A small network was shown many inputs. Here are its activations along a few directions, one row for each input.
In each table, some parts of the input vary, and every possible input appears once, in random order.
Descriptions start from the smaller parts, as in this example, which fits no table here: one of 6 places along a line, together with either a single point or one of 9 places around a ring or (one of 2 separate values, together with one of 5 places around a ring).
Shared parts are said once, and a part with two or three values counts as separate values.

Other details of the inputs vary at random and push rows far along three fixed directions, the same in every table; ignore that.
To show where, the next rows are all for the same input, with only those details redrawn:
[-35 -49 -28 12 -61 -8 16 -56 36 -7 19]
[-13 -5 -15 37 -20 31 -67 -29 -14 90 -5]
[37 17 -33 -22 22 -32 -31 38 -40 -6 8]
[34 9 18 42 -48 0 -50 -32 -47 71 -19]
[-9 -3 -11 37 -26 24 -57 -31 -18 83 -4]
[45 -17 -19 -36 -42 -84 55 3 -15 -101 16]
[45 -17 -19 -37 -42 -83 56 2 -16 -101 15]
[-51 -29 -43 28 -10 43 -52 -37 24 76 19]

Rows:
R1: [50 50 72 86 2 51 20 -49 -9 78 -51]
R2: [39 38 83 30 -17 26 -38 3 -32 71 -11]
R3: [-26 -22 0 -62 -25 -20 90 23 40 -90 21]
R4: [-19 36 -80 -14 120 71 -3 7 58 -28 -1]
R5: [25 13 81 39 -58 26 -6 -7 -48 70 -39]
R6: [1 17 20 20 -42 24 -24 -37 -55 45 -23]
R7: [-13 -1 25 7 -86 4 26 -67 -17 -3 -13]
R8: [34 -8 68 -34 10 -90 100 -48 35 -78 -48]
R9: [46 39 12 11 -11 -70 79 -33 34 -104 -44]
R10: [-85 3 -41 -18 -4 64 -24 -35 27 40 20]
R11: [-33 27 -20 -63 52 31 1 72 10 0 20]
R12: [57 58 -15 -47 10 -42 -25 38 -42 -5 9]
R13: [62 77 23 -29 20 -25 -39 26 -65 -17 10]
R14: [-21 -50 12 9 -62 1 41 -23 63 9 15]
R15: [23 -3 -26 -37 50 -15 -4 90 5 -10 18]
R16: [50 36 -29 -16 42 -20 -60 59 -64 21 0]
R17: [-18 -25 -20 15 -52 -3 -2 -53 20 18 15]
R18: [35 6 47 -29 -7 -79 52 -74 24 -86 -66]
R19: [-70 -77 -1 25 -10 34 37 -26 77 -23 37]
R20: [-27 43 -40 6 120 10 32 40 57 7 -3]
R21: [-62 -43 -22 45 8 50 -43 -36 13 21 17]
R22: [56 45 106 63 -38 -63 48 -58 -4 40 -80]
R23: [57 -45 41 0 -75 -74 81 13 3 -73 -7]
R24: [48 36 -3 -46 45 -20 -16 93 -17 14 10]
R25: [-34 -29 7 24 -53 20 7 -82 30 -16 24]
R26: [-43 -32 18 44 7 71 -33 15 -13 80 -23]
R27: [7 41 8 -43 60 16 -17 65 7 2 36]
R28: [-122 -83 -70 3 -17 41 30 -48 55 -39 24]
R29: [99 43 10 -4 18 -53 -49 62 -109 3 -25]
R30: [18 34 -47 -46 43 -9 -41 38 -22 12 22]
R31: [-70 4 -84 -58 83 39 -25 21 49 -41 66]
R32: [-42 -27 14 33 2 63 -22 16 -4 65 -17]
R33: [-15 -23 18 28 -66 -2 14 -49 -36 -11 -20]
R34: [-54 1 -11 19 -3 -18 32 -82 98 -27 -40]
R35: [11 30 -31 -43 50 -8 -16 56 -70 -38 0]
R36: [1 25 -25 -50 49 9 -21 77 25 28 26]
R37: [-32 -22 30 41 5 60 -28 -10 24 61 13]
R38: [-50 -43 -9 36 -26 25 -11 -58 22 -12 20]
R39: [83 27 6 10 12 -46 -51 54 -101 9 -27]
R40: [28 -9 -24 -17 70 -2 -32 109 -21 16 1]
R41: [-80 -59 -67 -24 108 52 -8 71 63 -32 54]
R42: [-16 -26 12 23 -47 -5 10 -58 10 -38 17]
R43: [6 -29 11 -49 -27 -41 98 36 8 -116 7]
R44: [46 22 94 53 -35 25 -32 -9 -38 73 -16]
The inputs of R16 and R15 match in every part but one. If R29 is changed in the same way as R16 into R15, which row does it become?
Answer: R23
The inputs of R36 and R12 match in every part but one. If R14 is changed in the same way as R36 into R12, which row does it become?
Answer: R17
What do these inputs look like to the network?
Answer: one of 2 separate values, together with either one of 4 places along a line or (one of 3 separate values, together with one of 6 places along a line)
Which other rows does R1 become when the place on the line of 4 takes its other values? List them by row number.
Answer: R8, R20, R22
Which other rows does R25 become when the choice among 2 separate values takes its other values? List them by row number.
Answer: R44

Rows:
R45: [20 -5 29 2 -33 -5 42 -20 -5 -76 21]
R46: [-66 10 -54 11 88 43 -67 -17 33 51 -24]
R47: [-2 2 34 59 -2 32 -10 -27 0 90 -56]
R48: [-96 -83 -82 -14 -25 8 10 -74 58 -25 41]
R49: [38 37 68 2 -67 -8 13 -46 -13 16 -4]
R50: [54 41 43 9 -68 -38 27 -31 -14 5 -14]
R51: [51 -17 80 52 -52 -18 12 -7 -22 5 -8]
R52: [57 13 76 6 -63 -46 25 -7 -2 17 -7]
R53: [-57 -42 51 51 -17 37 13 -48 51 62 -26]
R54: [-22 16 -38 -2 38 42 -48 24 38 96 7]
R55: [-2 21 -33 -19 19 6 -39 50 -58 13 9]
R56: [-5 -10 -28 -80 -4 -27 40 43 -26 -113 35]
R57: [30 35 -24 -1 52 7 -15 54 -36 -24 15]
R58: [44 63 16 -6 61 -14 -6 44 -58 0 -45]
R59: [-54 -70 1 1 -60 6 14 -7 30 5 22]
R60: [-11 9 -61 -53 32 -44 6 -7 51 -62 25]
R61: [2 11 -54 8 77 11 -57 15 -13 -2 17]
R62: [-41 -67 -26 3 -61 9 18 -20 25 6 10]
R63: [63 22 6 33 42 15 -47 58 -49 44 -15]
R64: [-2 13 -3 -62 45 -18 69 24 9 -107 -4]
The inputs of R56 and R64 match in every part but one. If R55 is changed in the same way as R56 into R64, which row does it become?
Answer: R58
What do these inputs look like to the network?
Answer: one of 4 separate values, together with either a single point or one of 4 places along a line
Which other rows does R50 become when the place on the line of 4 takes its other values? List them by row number.
Answer: R49, R52, R54
Which other rows does R63 become when the place on the line of 4 takes its other values? List them by row number.
Answer: R45, R51, R57
